[165 168 169  96  96  95 168 165 164] : K_555
[107 107 107 149 140 146 104 106 106] : K_754
[ 97  89  91 148 148 146  95  90  98] : K_982
at: [ 97  89  91 148 148 146  95  90]
K_982, 0
q: [95 90]
K_982

[134 163 141 164 140 143 128 140] = K_489
[134 163 141 141 128 143 164 128] = K_491
[135 141 164 128 143 163 128 140] = K_904
[164 104 136 111 114 163 162 142] = K_172
where: [114]
K_172, 4
q: [164 128 143 163 128]
K_904
q: [163 141 164 140 143 128 140]
K_489
q: [134 163 141 164 140 143 128 140]
K_489
at: [163 141 164 140]
K_489, 1
q: [134 163 141 141 128 143 164 128]
K_491

[139 139  95 159  98 159 140 137 142 136] = K_482
[160 159 120 126 131 125 126 160 156 161] = K_754
[149  96  97 149 108 149 150 147 152 147] = K_480
where: [97]
K_480, 2
where: [120]
K_754, 2

[ 96 130 100 126 140] = K_172
[134 132 100 108 137] = K_489
[134 132 100 108 138] = K_482
[139 133  97 130 138] = K_480
q: [ 97 130]
K_480
where: [97]
K_480, 2

[ 99 170 134 114 126 104 104 127 148 139 139] : K_588
[ 98 161 128 125 155 137 127 132 137 143 133] : K_491
[ 97 164 130 123 156 130 122 131 140 125 158] : K_482
[ 99 157 127 127 154 143 132 133 134 117 162] : K_617
[104 167 135 111 150  93  97 126 148 132 127] : K_754
[ 98 170 133 116 156 110 108 128 147 136 145] : K_480
[104 167 135 111 150  93  97 126 148 146 127] : K_172
[ 98 161 128 125 155 137 127 132 137 121 160] : K_904
[ 99 157 127 127 154 143 132 133 131 117 162] : K_982
[ 96 167 131 120 156 123 117 130 143 128 154] : K_555
where: [120]
K_555, 3
at: [132 133 131 117]
K_982, 6
q: [108 128 147 136]
K_480

[151 146 118 146 119 145 137 120 124 148 114 130 115 148 113 123 129 148
 133 112 149 113 121 112 139 154 139 107 140] = K_754
[102 100 158 122 141 123 123 149 126 107 158 143 159 103 141 117 152 125
 129 129 120 157 133 142 132  94 132 154 113] = K_68
[140 147  96 123 115 120 126 107 131 138 100 108  99 144 118 142  99 116
 123 130 123 101 125 117 116 148 116 106 137] = K_982
[102 100 158 122 141 122 123 149 127 107 158 143 159 102 141 117 152 125
 129 130 119 157 133 142 132  94 131 155 113] = K_555
[101 102 151 116 141 117 120 145 129 106 154 136 154 103 145 124 142 117
 126 138 113 154 135 146 124  95 125 156 113] = K_588
[120 133 103 104 123 104 117 115 139 123 113 104 112 128 135 153  94  97
 117 152 104 115 133 136 104 127 105 127 128] = K_491
[107 115 130 108 135 109 118 132 134 111 136 121 135 113 142 140 119 104
 122 147 105 138 135 143 112 108 114 146 119] = K_617
[121 134 103 105 124 104 117 115 139 123 113 104 112 128 135 153  94  98
 117 152 104 116 133 136 105 128 105 128 128] = K_480
q: [140 147  96 123 115 120 126 107 131 138 100 108  99 144 118 142  99 116
 123 130 123 101 125 117 116 148 116 106 137]
K_982
at: [114 130 115 148 113]
K_754, 10

[111 114 125 140 116 113 128 121 128 145  97 107 131 119 108 126 127 144
 103 129 135 134  98 132 143]  K_555
[123 131 100 143 126 108 129 114 110 110 104 126 136 124 106 148 118 147
 110 143 125 144 117 130 144]  K_904
[132 140 121 116 136 132 114 129 128 130 165 163 135 150 152 106 127 116
 132 123 117 130 142 122 130]  K_172
[127 122 117 142 151  98 130 132 108  99 114 111 123 118 110 150 136 123
 133 139 137 137 123 138 110]  K_68
[123 131 100 143 126 108 129 114 110 110 104 126 136 124 142 148 118 147
 110 119 125 144 117 130 144]  K_491
[121 158 160  96 143 138 124 110 123 112 124 140 123 124 157 130 121 138
 129 121 130 140 131 124 125]  K_480
[137 126 148 120 139 107 128 133 127  98 118 106 124  99 117 157 125 117
 128 141 129 144 138 130 113]  K_982
[127 122 117 142 151  98 130 132 108  99 114 111 123 118 110 150 136 123
 133 139 149 124 127 140 111]  K_754
[140 132 110 143 111 161 142 137 143 130 138 140 128 143 122 131 119 134
 139 109 114  98 140 117 145]  K_588
q: [123 131 100 143 126 108 129 114 110 110 104 126 136 124 106 148 118 147
 110 143 125 144 117 130 144]
K_904
where: [163]
K_172, 11
q: [121 158 160  96 143 138 124 110 123 112 124 140 123 124 157 130 121 138
 129 121 130 140 131 124 125]
K_480
q: [111 123 118 110 150 136 123 133 139 149 124]
K_754
where: [96]
K_480, 3
q: [123 131 100 143 126 108 129 114 110 110 104 126 136 124 142 148 118 147
 110 119 125 144 117 130 144]
K_491

[146 166 132 103 150] = K_480
[149 163 131 106 122] = K_491
[122 121 157 101 109] = K_588
[128 159 146 167 103] = K_982
at: [146 167]
K_982, 2
where: [149]
K_491, 0

[152 154 154  97 149 109 149 152 148 153 147 108] -> K_555
[152 107 152 154 149 149  97 154 154 109 157 103] -> K_617
[152 154 154  97 149 109 148 149 152 157 151 104] -> K_480
q: [148 149 152]
K_480
q: [152 154 154  97 149 109 148 149 152 157 151]
K_480
at: [154 154  97 149 109 148 149 152 157]
K_480, 1
where: [108]
K_555, 11
where: [153]
K_555, 9
at: [157 151]
K_480, 9

[126 123 131 128 127 138 120 155 132 114 124 133 124 130 122 127 130 113
 136 138 130 127 121 127 132 131 132 133 120 129 126 105 127 147 114 138
 142 128 130 134 126 121 124 138 127 123] -> K_904
[130 113 136 138 130 125 121 127 132 114 124 133 124 130 139 126 130 113
 118 138 130 127 121 127 132 131 132 133 120 129 126 105 127 147 114 138
 142 128 130 134 126 121 124 138 127 124] -> K_555
[126 123 131 128 127 138 120 155 132 114 124 133 124 130 122 127 130 113
 136 138 130 127 121 127 132 131 132 133 137 129 126 105 127 147 136 138
 142 128 130 134 126 121 124 138 124 123] -> K_491
q: [130 113 136 138 130 125 121 127 132 114 124 133 124 130 139 126 130 113
 118 138 130 127 121 127 132 131 132 133 120 129 126 105 127 147 114 138
 142 128 130 134 126 121 124 138 127 124]
K_555
q: [126 123 131 128 127 138 120 155 132 114 124 133 124 130 122 127 130 113
 136 138 130 127 121 127 132 131 132 133 137 129 126 105 127 147 136 138
 142 128 130 134 126 121 124 138 124 123]
K_491
q: [126 123 131 128 127 138 120 155 132 114 124 133 124 130 122 127 130 113
 136 138 130 127 121 127 132 131 132 133 120 129 126 105 127 147 114 138
 142 128 130 134 126 121 124 138 127 123]
K_904

[128 124 128 128 128]  K_904
[127 168 128 127 127]  K_555
[127 129 127 127 127]  K_754
[130 128 128 124 128]  K_480
q: [127 168 128 127]
K_555
at: [128 128 124]
K_480, 1
at: [124 128 128 128]
K_904, 1

[138 134 151 100 122] = K_754
[153 124 140 121 139] = K_904
[155 127 152 124 140] = K_588
[152 126 113 103 145] = K_172
[163 119 115  99 128] = K_982
[124 138 162 119 129] = K_68
[155 127  95 124 140] = K_555
at: [100 122]
K_754, 3
at: [152 124 140]
K_588, 2
where: [126]
K_172, 1

[160 155  99 157 163 165 159 158 165 164 100 154 163 165  98 160] = K_68
[164 143  94 108 103  98 145 144  99  98 154  93 101  87 153 145] = K_489
[ 96  97 165 108 102 100  97  97  99 101 163 157 100 163 163  97] = K_617
[ 96  98 167 119 119 114  97  97 115 112 155 162 117 169 157  97] = K_482
[158 157 117 115 114 111 157 157 112 108 158 165 112 169 159 158] = K_172
[162 161 104 149 151 155 161 160 155 154 114 164 154 168 118 162] = K_754
[153 151 105 150 154 156 152 152 155 158  98 140 154 140  96 153] = K_555
[ 90  93 156 147 149 154  92  92 153 157  96  97 153  92  97  92] = K_982
at: [ 96  97 153  92]
K_982, 10
where: [87]
K_489, 13
at: [112 169 159]
K_172, 12

[161 119 129 149 155 141 157 128 147 150] : K_491
[139 131 140 156 153 137 141 136 155 127] : K_617
[129 149 155 139 155 141 157 128 147 150] : K_482
where: [153]
K_617, 4
at: [129 149 155 141]
K_491, 2
at: [137 141 136]
K_617, 5

[113 139 103 151] : K_588
[135 128 106 126] : K_480
[130 133 122 126] : K_904
[127 123 123 136] : K_482
[143 133 105 117] : K_172
[142 125 114 102] : K_555
[138 129 103  99] : K_754
[140 139 113 136] : K_617
[127 102  99 128] : K_491
[128 122 133 134] : K_982
[147 119 111 100] : K_68
[121 111 114 138] : K_489
at: [113 139 103]
K_588, 0
where: [135]
K_480, 0
where: [129]
K_754, 1
where: [151]
K_588, 3
q: [133 122]
K_904

[118 118 100 132 114 151 102 156] = K_982
[117 118 100 131 113 142 104 145] = K_480
[117 134 142 154 117 126 125 123] = K_491
[129 117 126 154 134 142 137 106] = K_555
[115 115  91 131 130 148  98 153] = K_489
[116 117  98 131 111 143 103 146] = K_904
[131 125 146 105 132  88 146  92] = K_68
[120 136 141 148 133 149 122 126] = K_588
[127 143 154 161 128 132 137 128] = K_172
at: [134 142 154 117 126]
K_491, 1
q: [128 132 137]
K_172
where: [91]
K_489, 2
q: [117 118 100 131 113 142 104 145]
K_480
where: [102]
K_982, 6
where: [113]
K_480, 4

[133 149  94 160] = K_489
[159 103 122 116] = K_588
[ 94 162 139 104] = K_982
[149 136 129 139] = K_172
[114 135 129 128] = K_482
[130 159 118 159] = K_491
where: [116]
K_588, 3
where: [136]
K_172, 1
q: [ 94 160]
K_489
at: [130 159]
K_491, 0
at: [149 136]
K_172, 0

[ 86 130 129 164 130  87 129 128 163 129 130 129 128 132] -> K_754
[128 125 125 127 127 128 127 128 127 127 125 125 127 128] -> K_68
[ 86 130 129 164 130  87 129 128 163 129 130 129 128 128] -> K_555
q: [ 86 130 129 164 130  87 129 128 163 129 130 129 128 132]
K_754
q: [127 127 128 127]
K_68
q: [ 86 130 129 164 130  87 129 128 163 129 130 129 128 128]
K_555

[153 130 152 133] -> K_982
[142 153 129 152] -> K_555
[135 158 146 132] -> K_480
[142 158 129 152] -> K_491
where: [130]
K_982, 1
q: [153 129 152]
K_555
q: [142 153]
K_555

[ 97 103 160 160 105 110 110  97  98 109 111 107 112]  K_491
[159  96 156 156  97  97  96 159 156 156 101  98  95]  K_555
[158  94  95  99  97  97  96 148 145 156 103  97  96]  K_480
[154 159  96  96 157 157 157 155 154 144 154 157 157]  K_904
[ 95 153 158  95 153 157 157 154  95  99 153 153 157]  K_68
[160  99  98 102 102  96  96 161 160 156 111 107  97]  K_482
at: [157 154  95  99]
K_68, 6
q: [158  95 153 157]
K_68
q: [ 97 103 160 160 105 110 110  97  98 109 111 107 112]
K_491
at: [ 97 103 160 160 105 110 110  97  98 109 111 107]
K_491, 0
where: [109]
K_491, 9
q: [160  99  98 102 102  96  96 161 160 156 111 107  97]
K_482
q: [158  94  95  99  97  97  96 148 145 156 103  97]
K_480

[119 120 135 133 140 124 148 140 127 134 116 113 123 142 148 148 128 129
 162] : K_491
[107 121 126 134 152 124 141 164 112 137 127 135 116 117 115 115 114 111
 148] : K_617
[126  98 141 147 148 107 121 113 113 123 124 101 108 126 148 148 112 106
 155] : K_555
[132 131 136 149 135 115 156 117 138  94 133 144 149 104 134 134 121 115
 113] : K_489
[125 130 115 116 124 135  91 156 140 131 100 131 140 134 141 115 158 128
 131] : K_68
[136 136 145 122 127 156 129 118 129 139 129 122 105 118 135 135 169 135
 108] : K_172
[121 134 103 164 107 106 156  91 112 113 103 125 121 147 127 127 112 137
 138] : K_482
[110 144 116 148  87 109 130 114 158 117 130 136 130 118 141 141 147 128
 133] : K_754
[148 111 154 147 143 114 150 117 104 160 117 117 113 115 124 124 124 143
 147] : K_480
where: [152]
K_617, 4
q: [126  98 141 147 148 107 121 113 113 123 124 101 108 126 148 148 112 106
 155]
K_555
at: [ 91 156]
K_68, 6
where: [142]
K_491, 13
at: [104 160 117 117]
K_480, 8
q: [107 121 126 134 152 124 141 164 112 137 127 135 116 117 115 115 114 111
 148]
K_617

[127 128 124 125 128 131 129 126 126 126 126 130 133 125 127 129 126 129
 128 132 128 124 125 128 127 143 132 129 129 130 123 128 128 129 129 126
 128 128 127 128 127 128 131 129 131 128 126]  K_754
[129 131 132 127 124 126 123 129 132 129 128 126 126 131 132 127 126 133
 131 126 130 125 128 127 135 129 124 130 132 130 127 127 131 126 130 137
 128 127 128 129 127 126 129 130 128 131 128]  K_480
[126 120 125 124 139 119 127 133 126 130 133 115 127 125 130 121 135 132
 131 120 133 146 137 129 134 124 131 126 133 125 125 125 125 127 129 129
 130 126 142 119 134 134 130 129 125 129 131]  K_489
[127 127 130 139 123 129 135 130 128 126 126 132 126 129 125 124 128 118
 144 130 136 127 123 126 124 129 130 127 124 129 126 136 130 128 127 127
 128 121 124 129 127 128 129 128 130 127 122]  K_172
[128 127 127 127 129 128 126 129 129 129 127 127 128 128 129 127 126 130
 128 129 123 127 125 127 133 130 130 126 131 130 125 128 126 127 132 127
 130 126 128 127 129 128 129 129 129 128 127]  K_555
[126 135 131 130 125 141 136 119 132 124 129 138 127 126 125 126 123 123
 124 137 123 124 125 139 132 130 127 131 126 130 121 133 130 126 131 124
 130 140  93 128 123 132 127 122 135 123 123]  K_617
[127 127 130 139 123 129 135 130 128 126 138 129 126 129 125 124 128 118
 144 130 136 127 123 126 124 129 130 127 124 129 126 129 130 128 124 127
 128 121 124 129 127 128 129 129 130 127 122]  K_904
[131 131 128 125 127 127 118 127 128 129 125 127 128 130 131 134 126 130
 129 122 129 121 136 129 126 129 126 127 129 129 133 125 131 130 129 135
 127 133 122 131 127 122 127 130 126 129 133]  K_482
q: [131 131 128 125 127 127 118 127 128 129 125 127 128 130 131 134 126 130
 129 122 129 121 136 129 126 129 126 127 129 129 133 125 131 130 129 135
 127 133 122 131 127 122 127 130 126 129 133]
K_482
q: [127 127 130 139 123 129 135 130 128 126 126 132 126 129 125 124 128 118
 144 130 136 127 123 126 124 129 130 127 124 129 126 136 130 128 127 127
 128 121 124 129 127 128 129 128 130 127 122]
K_172
q: [124 137 123 124]
K_617
at: [129 138]
K_617, 10
q: [127 127 130 139 123 129 135 130 128 126 138 129 126 129 125 124 128 118
 144 130 136 127 123 126 124 129 130 127 124 129 126 129 130 128 124 127
 128 121 124 129 127 128 129 129 130 127 122]
K_904
q: [128 129 128 130 127]
K_172

[102 147 164 149] : K_982
[102 147 152 149] : K_555
[101 108 114 123] : K_588
[ 94 161 161 140] : K_68
[102 147 138 149] : K_754
[102 147 164 127] : K_491
[158 147 152 125] : K_489
[ 91 149 162 121] : K_904
q: [102 147 152 149]
K_555
q: [158 147 152 125]
K_489

[115 122 110 136 124 125 143 131 130  91]  K_489
[121 110 136 146 128 136 110 118 146 165]  K_68
[126 136 124 151 140 134  87 138 144 148]  K_754
[128 137 110 118 140 134  87 138 119  99]  K_480
where: [151]
K_754, 3
q: [128 136 110 118]
K_68
q: [136 110 118 146]
K_68
at: [122 110 136]
K_489, 1
at: [140 134  87 138 119  99]
K_480, 4
q: [128 137 110 118 140 134  87 138 119  99]
K_480

